A small network was trained on invented records. Each row is its activation on one of them, seen along a few directions.
Each row is followed by the record's values for the fields J, D, S, V, Y, G.
A field that a record lacks is written missing.
Other fields move the rows too, some of them a lot.
In the rows, 500 means zero.
Random noise pushes rows far along 12 fixed directions. That doesn't count. These rows show it; they differ only by the noise:
[310 410 587 534 548 472 451 551 625 545 535 674 458 503 501 566 412 483
 442 630 515 589 482 323 677]
[487 604 602 513 507 557 454 554 494 351 478 376 437 595 477 554 570 385
 384 443 456 473 510 421 568]
[540 464 585 502 518 400 480 356 432 427 505 333 496 444 559 690 584 474
 604 582 496 449 519 509 457]
[621 477 469 356 645 348 673 568 518 584 600 632 530 472 348 295 310 469
 556 520 329 529 285 358 552]
[593 336 396 481 302 520 434 607 506 319 497 391 513 536 543 334 270 488
 781 618 300 425 397 599 597]
[622 675 395 347 374 530 509 632 579 505 581 461 531 493 520 492 483 499
 611 527 370 340 532 327 502]
[493 530 513 476 368 591 367 677 597 461 479 499 467 542 522 508 424 396
 548 557 438 446 505 354 628]
[333 330 567 684 499 475 551 561 474 336 407 630 400 620 508 485 625 430
 538 530 664 673 543 801 481]
[490 592 605 478 582 435 510 419 586 386 531 407 471 481 547 582 493 543
 409 502 475 470 549 390 597]
[550 610 592 435 682 405 743 539 566 414 536 519 420 499 428 411 504 462
 320 339 541 602 467 464 550]
[517 714 445 373 433 512 555 708 645 469 645 646 554 535 466 317 433 612
 552 430 315 491 579 286 561]
[453 556 605 589 503 537 582 596 562 393 445 565 526 548 522 477 521 435
 564 393 489 652 563 387 556]
[466 552 629 675 458 622 392 513 540 384 395 503 543 568 576 361 546 488
 564 451 457 516 547 697 446]
[313 396 608 504 301 615 512 739 518 423 664 546 427 450 533 418 489 514
 529 390 475 724 579 531 545]

[557 560 497 444 599 346 614 399 524 471 509 448 508 455 517 674 552 550
 522 517 550 471 562 320 531]  {J: j2, D: d1, S: s2, V: v1, Y: y1, G: g1}
[358 320 500 482 464 487 390 377 467 635 641 460 394 375 560 691 535 529
 374 713 590 414 469 639 440]  {J: j1, D: d1, S: s1, V: v1, Y: y4, G: g2}
[359 340 387 476 425 468 555 585 523 321 566 501 421 613 480 551 427 511
 444 592 481 530 484 393 722]  {J: missing, D: missing, S: missing, V: missing, Y: y1, G: g1}
[497 520 630 487 433 469 351 700 489 367 493 581 580 620 412 325 365 523
 634 393 290 610 519 304 632]  {J: j2, D: d1, S: s2, V: v2, Y: missing, G: missing}
[626 561 606 548 641 556 313 479 512 431 395 445 552 584 394 274 307 365
 419 430 272 473 312 362 618]  {J: j1, D: d2, S: missing, V: v1, Y: y4, G: g2}
[513 588 773 461 592 538 433 540 329 533 501 367 373 492 365 503 680 359
 200 283 585 552 436 613 392]  {J: j2, D: d2, S: missing, V: v1, Y: missing, G: missing}
[454 456 288 501 455 607 772 543 570 471 491 485 432 525 567 497 434 474
 479 540 581 494 423 514 546]  {J: j2, D: d1, S: s2, V: v1, Y: y4, G: g2}
[500 738 625 617 611 567 446 496 473 506 426 577 511 549 426 358 624 509
 414 344 528 578 577 587 414]  {J: j1, D: d1, S: s1, V: v2, Y: y4, G: g2}
[460 425 380 527 314 730 509 505 397 569 612 439 595 441 557 480 472 557
 616 478 367 531 530 499 431]  {J: j2, D: d2, S: missing, V: v2, Y: y4, G: g1}
[469 558 404 630 474 575 657 409 353 509 489 477 549 522 535 499 674 548
 665 516 527 503 519 726 281]  {J: j2, D: d1, S: s2, V: v2, Y: y4, G: g2}
[427 523 501 592 473 643 503 481 500 480 607 526 615 484 585 397 586 510
 508 466 363 521 529 572 388]  {J: j1, D: d1, S: s1, V: v1, Y: y4, G: g1}
[733 509 312 346 503 407 495 386 669 774 436 569 438 313 586 529 373 590
 570 706 701 244 456 664 463]  {J: j2, D: d2, S: missing, V: v2, Y: y4, G: g2}
[499 487 555 519 458 490 466 477 440 495 531 432 514 460 506 495 563 586
 539 437 506 546 565 604 420]  {J: j1, D: d1, S: s2, V: v2, Y: y1, G: g1}
[606 509 615 386 491 389 376 650 517 449 483 526 446 485 421 357 394 513
 518 415 478 539 510 498 569]  {J: j2, D: d1, S: s2, V: v1, Y: missing, G: missing}
[522 598 548 565 647 439 458 397 378 610 448 564 503 485 436 638 693 370
 575 596 559 457 475 451 375]  {J: j2, D: d2, S: missing, V: v1, Y: y4, G: g2}
[331 244 530 577 377 673 488 512 579 577 529 452 434 353 646 499 288 497
 509 592 566 596 401 553 608]  {J: j2, D: d1, S: s2, V: v1, Y: y4, G: g2}
[627 408 464 483 571 360 616 412 558 509 467 538 514 385 524 396 286 557
 655 566 493 507 417 519 536]  {J: j2, D: d2, S: missing, V: v1, Y: y4, G: g2}
[380 416 509 598 513 543 384 278 456 736 474 578 656 477 586 579 556 584
 568 719 458 370 415 583 357]  {J: missing, D: missing, S: missing, V: missing, Y: missing, G: missing}
[385 646 560 465 374 667 402 657 587 387 577 459 386 539 527 466 559 517
 282 371 546 520 640 446 589]  {J: missing, D: missing, S: missing, V: missing, Y: y4, G: g2}
[540 589 503 519 516 503 341 482 431 459 538 529 543 545 471 456 703 462
 493 513 430 428 586 616 359]  {J: j1, D: d2, S: missing, V: v1, Y: y4, G: g1}
[619 668 585 424 511 486 341 430 524 562 425 348 510 491 549 697 607 437
 394 523 559 283 532 428 454]  {J: j1, D: d1, S: s1, V: v2, Y: missing, G: missing}
[574 415 486 469 498 377 486 484 568 546 453 545 451 389 548 537 516 542
 569 542 669 513 578 635 466]  {J: j2, D: d1, S: s1, V: v1, Y: y1, G: g1}
[656 653 616 338 422 412 455 747 457 616 542 598 500 442 415 481 668 426
 582 315 579 558 613 476 323]  {J: j1, D: d1, S: s1, V: v2, Y: missing, G: missing}
[469 493 375 469 667 309 582 339 526 424 557 566 492 611 433 457 515 677
 350 630 484 388 463 613 532]  {J: j1, D: d2, S: missing, V: v2, Y: y1, G: g1}
[436 496 537 470 557 554 610 452 353 499 621 327 435 491 429 565 657 464
 248 360 489 561 452 543 415]  {J: j1, D: d1, S: s1, V: v1, Y: y1, G: g1}
[560 494 458 539 508 604 532 468 540 599 340 466 500 510 553 455 446 421
 449 552 578 371 355 643 466]  {J: j2, D: d2, S: missing, V: v1, Y: missing, G: missing}
[418 459 412 398 515 523 729 593 556 386 651 509 397 546 441 439 509 524
 169 368 533 586 517 545 564]  {J: j1, D: d2, S: missing, V: v1, Y: y4, G: g2}
[413 556 566 509 482 437 399 574 587 479 532 648 362 490 517 470 620 562
 362 488 705 507 671 718 482]  {J: j1, D: d2, S: missing, V: v2, Y: y4, G: g1}
[449 429 563 446 460 394 250 458 604 623 557 620 449 356 548 515 413 664
 564 678 600 468 591 550 537]  {J: j2, D: d2, S: missing, V: v2, Y: y4, G: g2}
[542 395 498 475 277 486 441 621 435 341 472 392 478 525 553 538 520 478
 668 478 533 518 568 623 494]  {J: j1, D: d2, S: missing, V: v2, Y: missing, G: missing}
[582 240 614 539 565 423 483 415 489 501 392 398 435 370 515 437 319 400
 528 501 638 592 351 725 565]  {J: j1, D: d2, S: missing, V: v2, Y: y4, G: g1}
[711 501 440 455 430 525 532 450 451 604 378 362 633 465 543 717 536 307
 709 549 476 360 465 284 417]  {J: j2, D: d2, S: missing, V: v2, Y: y4, G: g2}
[502 486 362 426 641 327 683 506 516 494 588 679 469 551 392 403 494 572
 463 515 513 576 465 518 477]  {J: j1, D: d1, S: s1, V: v1, Y: y4, G: g2}
[406 529 478 549 518 562 356 345 533 509 468 484 447 558 542 644 556 562
 343 607 552 384 543 518 570]  {J: missing, D: missing, S: missing, V: missing, Y: y4, G: g2}
[413 470 297 491 357 600 583 638 525 547 586 669 507 543 510 358 489 575
 629 577 464 495 494 575 436]  {J: j2, D: d2, S: missing, V: v1, Y: y4, G: g2}
[398 262 659 589 493 482 423 489 379 338 458 359 438 553 443 585 399 374
 532 525 425 672 400 435 677]  {J: j2, D: d1, S: s2, V: v2, Y: y4, G: g2}
[526 611 377 431 507 470 613 598 591 637 570 754 607 495 450 279 420 639
 656 496 435 494 500 440 463]  {J: j2, D: d2, S: missing, V: v2, Y: y4, G: g1}

Here are new rows. What are their fields?
[433 439 739 548 536 536 426 559 582 467 395 439 384 443 559 560 434 393
 323 419 665 606 490 493 637]  {J: j2, D: d1, S: s2, V: v1, Y: missing, G: missing}
[665 474 488 281 540 233 625 450 426 573 701 439 442 290 486 647 669 543
 548 498 614 456 555 584 307]  {J: j1, D: d1, S: s1, V: v1, Y: y1, G: g1}
[471 502 543 516 546 553 523 498 573 545 416 491 455 498 535 446 449 508
 337 470 591 491 450 614 524]  {J: j2, D: d1, S: s2, V: v1, Y: missing, G: missing}
[555 353 504 545 544 512 428 271 539 527 425 328 569 441 637 462 333 532
 461 652 444 320 319 714 489]  {J: j1, D: d1, S: s1, V: v1, Y: missing, G: missing}
[487 535 604 479 569 328 641 584 409 402 554 660 567 581 384 363 623 594
 546 272 479 746 607 542 399]  {J: j1, D: d1, S: s1, V: v2, Y: missing, G: missing}
[502 335 569 349 449 422 394 541 468 513 684 412 346 365 441 368 392 605
 356 514 515 488 427 729 537]  {J: j2, D: d2, S: missing, V: v2, Y: y1, G: g1}
[441 533 311 506 477 472 633 599 409 432 570 644 466 699 373 403 612 545
 474 520 476 493 507 651 393]  {J: j1, D: d1, S: s1, V: v2, Y: y4, G: g2}
[409 459 533 636 478 761 311 490 475 601 417 442 450 523 550 504 606 307
 322 581 551 406 425 705 428]  {J: j2, D: d1, S: s2, V: v1, Y: y4, G: g1}
[552 393 555 565 400 538 417 377 305 577 517 321 702 413 555 711 601 404
 792 508 326 525 484 315 348]  {J: j1, D: d1, S: s1, V: v1, Y: y1, G: g1}
[522 556 544 532 569 511 469 320 447 580 612 437 578 388 529 379 471 640
 519 527 374 439 432 657 373]  {J: j1, D: d1, S: s1, V: v2, Y: y4, G: g2}
[275 462 601 531 440 575 611 609 535 437 600 567 529 483 528 484 414 606
 476 360 428 755 556 265 645]  {J: j2, D: d2, S: missing, V: v1, Y: missing, G: missing}
[519 321 521 568 446 725 324 541 408 719 513 573 539 427 436 252 382 417
 447 461 428 571 359 738 409]  {J: j1, D: d2, S: missing, V: v2, Y: y4, G: g1}
[617 711 406 613 472 587 621 481 628 538 328 574 639 457 620 449 451 524
 769 482 535 490 583 394 486]  {J: j2, D: d2, S: missing, V: v2, Y: y4, G: g2}
[428 662 470 380 454 636 457 557 603 739 659 566 498 373 522 552 499 556
 390 515 467 444 534 230 494]  {J: j2, D: d2, S: missing, V: v1, Y: y4, G: g2}
[494 503 392 505 359 634 684 761 613 614 556 695 610 448 550 403 454 424
 676 403 459 630 504 312 472]  {J: j1, D: d1, S: s1, V: v1, Y: y1, G: g1}
[766 600 643 491 531 469 400 475 566 336 419 350 559 445 536 181 285 562
 630 340 361 467 473 599 521]  {J: j2, D: d1, S: s2, V: v2, Y: y4, G: g2}
[532 480 476 537 602 381 555 250 622 466 505 483 564 388 661 480 388 713
 629 634 494 418 513 580 490]  {J: j2, D: d1, S: s2, V: v1, Y: y4, G: g2}
[687 444 487 322 452 393 454 537 455 450 531 325 435 432 486 536 444 412
 509 523 481 375 407 530 507]  {J: j1, D: d2, S: missing, V: v1, Y: missing, G: missing}
